These are the activations of a small neural network, seen along a few directions. Each row is one input.
Each table varies a few parts of the input and shows all the possible inputs, shuffled.
Descriptions start from the smaller parts, as in this example, which fits no table here: one of 5 places around a ring, together with either a single point or one of 9 places around a ring or (one of 3 separate values, together with one of 6 places along a line).
Shared parts are said once, and a part with two or three values counts as separate values.
(in the rows, 128 means zero)

Other details of the inputs shift rows strongly along three fixed directions, in all tables alike. That doesn't count.

A family of inputs:
R1: [183 103 131 158 168  88 135 127 166 134 185]
R2: [ 94 113 137 151 142 145  99  80  82  56 198]
R3: [ 37 147 190  92  70 135  90  95 145 135 133]
R4: [125 109  93 107  90 153 174 160 101  81  82]
R5: [ 50 159 169 100  80 133  95 107 165 148 127]
R6: [114 124 107 115 105 150 176 167  93  77  76]
R7: [148 139  94  99 145  91  83 103 122 239  89]
R8: [192 151 118 149 164 117 132 149 159 118 194]
R9: [ 49 155 172  94  83 110  99 102 141 149 127]
R10: [ 78 112 162 147 143 132 127  94 154  43 201]
R11: [ 97  78 141 124  73 162 192 144 141  80  95]
R12: [109 123 132 158 156 149 117  84 116  73 194]
R13: [128 137 112 135 124 144 105 121 129  54 208]
R14: [ 78 168 163 106 104 107 119 118 178 179 119]
R15: [ 73 161 122  59  95 133  82  93 143 137 120]
R16: [209 165 143 169 186 103 117 187 132 143 181]
R17: [ 84 102 108 142 102 179 165 140  74  84  79]
R18: [ 76 134 122  81 102 145 100  39 125 171 121]
R19: [204 107  74 166 182  82 105 119 102 152 170]
R20: [ 92 143 104  95  90 132  81  71 111 184 120]
R21: [187 106  93 160 143 141 197 183 116 178  62]
R22: [ 57 147 150  92 113  99  90 111 157 157 108]
R23: [124  87 120 140 120 167  90  60 100  68 203]
R24: [ 56 167 149 107  91 109  98 121 157 161 122]
R25: [ 86 169 126 106  50 135  81  24 152 111  96]
R26: [142 114 110 157 158 152 198 166 103 147  57]
R27: [182 143 116 190 194 118 110 151 124 147 174]
R28: [107 193 166  78 112 123 119 110 145 176 122]
R29: [ 98 107 124 110  62 203 162 153 109  57 101]
R30: [116 102 147 152 116 136 107 117 159  65 207]
R31: [ 79  78 111 120  98 195 182 101  96  75  84]
R32: [159 111 119 116 157 135 105 103 133  79 190]
R33: [121  70 118 127 108 129 172 173 129 105  68]
R34: [ 26 149 146  86  79 108  93  86 145 124 123]
R35: [161 152 137 109 115  76 123 134 184 246 109]
R36: [118 121 101 161 168 115 102 100  95  81 180]
R37: [106 145 148 128 134 157 122  98 135  36 208]
R38: [114  92 101 142 159 135  88  83 106  71 183]
R39: [149 158 135 157 153 139 105 155 135  85 195]
R40: [149 103 131 156 175  99 115 141 170 109 181]
R41: [197 154 112 153 186 109 137 155 161 131 184]
R42: [132  67 137 126  71 159 172 150 125 103  91]
R43: [161 106 132 156 138 154 178 174  82 151  66]
R44: [201 139 134 182 209  94 134 141 120 164 172]
R45: [183 106 116 167 147  84 114 146 147 129 190]
R46: [154 101 162 151 118 129 188 200 124 140  74]
R47: [110 160 140 108 122  92 125 128 192 212 111]
R48: [101 132 121  86  87  80  96  97 149 184 116]
R49: [134 168 101  72 100  96  95 108 133 190 113]
R50: [ 60  76 152 118 104 167 174 142 125  57  78]
R51: [121 109 148 103 130 166 180 159  98  85  72]
R52: [159 101 108 157 110 117 186 213 137 150  71]
R53: [152 109 110 161 152  76 115 142 151 104 186]
R54: [172 169 104  79 137  84  93 138 147 231  94]
R55: [101  64 111 124  69 202 150 107  73  81  92]
R56: [136  90 129 138 160 151 178 155  82 135  54]
R57: [ 69 116 148  71  92 121  91  73 162 155 120]
R58: [ 91 121 141 111  78 202 169 151 103  51  95]
R59: [224 116  99 174 188  99 125 125 129 173 176]
R60: [103 109 178 145 154 116 133  98 144  65 197]
R61: [138 175 172 117 137  70 131 150 175 238 104]
R62: [130 154 138 139 168 138 129 118 141  68 194]
R63: [ 97  98 149 149  89 160 172 183 126  92  84]
R64: [214 118 102 138 114 146 177 211 116 164  71]
R65: [179 114 124 171 150 140 177 201  85 177  58]
R66: [159 207 155 102 135 104 110 162 148 230 105]
R67: [152  91 116 141 160 129 171 166  71 146  48]
R68: [141 111 138 170 133 119 106 148 162  97 199]
R69: [130 118 115 114 129 150 171 180 102  94  64]
R70: [137 130 133 122 109 153 181 181  89 101  81]
R71: [ 85  92 179 133 154 124 111  94 136  45 193]
R72: [179  66 108 132 127 103 176 186 124 154  56]
R73: [113 111 100 158 136 145  97  94 106  73 198]
R74: [167 143 124 144 141 142 109 141 146  90 201]
R75: [125 167 114 118 120 127  92 119 143 226 109]
R76: [138 198 130  90 137  77 108 144 129 210 101]
R77: [171  71  91 134 147 149 172 149  92 156  54]
R78: [107 182 125 131 132 125  88 133 133 220 103]
R79: [139 188 141  83 151  85 100 145 136 210  94]
R80: [145  85 146 137 141 104 181 193 113 134  56]
R81: [169 126 112 170 195  84 112 125  91 130 170]
R82: [ 77 156 120 108  93 151  78  94 132 181 122]
R83: [ 83 157 141  52  63 154 103  59 145 136 140]
R84: [149 116 144 161 168  67 120 140 130 104 182]
R85: [139 184 117  86 144 108 104 145 170 214 101]
R86: [139 146 157 131 170 130 133 111 128  74 195]
R87: [208 114 108 127 110 152 180 194 116 152  76]
R88: [ 75 161 127 103 149 129  90  94 131 188  98]
R89: [ 83 177 160 106  66 126  86  21 130 111  91]
R90: [160 124 103 171 209  99 100 134 110 127 161]
R91: [130 118 115 119 108 149  99  91 113  45 212]
R92: [131 157 123 148 148 133 109 138 124  66 198]
R93: [182 116  96 170 210 109 109 136 134 150 165]
R94: [216 139 111 143 181 105 134 137 149 139 184]
R95: [ 71 161 153  96 132 131 111  67 120 180 112]
R96: [104 138 145 100  76 114  89 114 163 191 124]
R97: [ 98 113 131 105 120 181 175 156 109  67  75]
R98: [138  87 111 132  44 169 157  61 100  46  55]
R99: [189 160 119 195 151  99 106  92 143  85 145]
R100: [ 96  78  84 125  94 162 163 121  75  85  77]
Description of these inputs: one of 4 places along a line, together with either a single point or (one of 3 separate values, together with one of 8 places around a ring).
Question: The inputs of R45 and R52 match in every part but the place on the line of 4. If R20 is changed in the same way as R45 into R52, which row does it become?
Answer: R73
Question: The inputs of R85 and R51 match in every part but the place on the line of 4. If R38 is changed in the same way as R85 into R51, which row does it become?
Answer: R67
Question: The inputs of R26 and R18 match in every part but the place on the line of 4. If R78 is changed in the same way as R26 into R18, which row does it become?
Answer: R55
Question: Change only the place on the ring of 8 in R87. List by row number the other rows that result.
Answer: R32, R49, R54, R64, R83, R91, R94
Question: Change only the place on the line of 4 in R68. List by row number the other rows that result.
Answer: R3, R63, R96
Question: Change only the place on the ring of 8 in R46. List by row number the other rows that result.
Answer: R3, R9, R60, R61, R71, R80, R84
Question: Change only the choice among 3 separate values in R48. List by row number the other rows that result.
Answer: R19, R49
Question: A walk changes only the place on the line of 4. It starts at R28 and steps to R37. List the rest of the walk in order.
Answer: R8, R83

A family of inputs:
R101: [231 118 114 227 223  93 123 146 123  82 216]
R102: [ 86 123 126 115 103 137 143 129 115 171  52]
R103: [ 65 134 177 126 143 121  80  90 157  55 238]
R104: [168  60 117 168 125 149 177 150 104  62 126]
R105: [ 95 141 126  74  79 132 117  99 145 180  81]
R106: [150 176 154 119 127 105 167 200 158 204  54]
R107: [ 58 126 146 121  96 137  56  26 142  63 216]
R108: [226  63 100 202 196 119 203 211  96 113 102]
R109: [ 61 114 130  98  93 176 122 108 101  92 127]
R110: [101 120 123 114  91 187 153 128  94  81 102]
R111: [145 164 115 123 173  76  78 124 144 192 160]
R112: [107 143 117  94  75 151 131 141 132 174  80]
R113: [154  89 119 145 137 160 171 131  95  58 122]
R114: [144 169 124 121 185  72  65 100 160 205 182]
R115: [148 156 107  97 104 101 130 156 145 222  60]
R116: [103 105 133 118  96 167 159 106  96  88  85]
R117: [117 117 118 115 111 155 145 116  98  74 111]
R118: [146 187 159 130 148  65  85 144 200 188 190]
Question: The inputs of R116 and R104 match in every part but one. If R113 is changed in the same way as R116 into R104, which row does it become?
Answer: R105
Question: What is each input in this table made of?
Answer: one of 3 separate values, together with either a single point or one of 5 places along a line
Question: Which other rows agree with R114 in the choice among 3 separate values? List them by row number.
Answer: R102, R103, R108, R109, R111
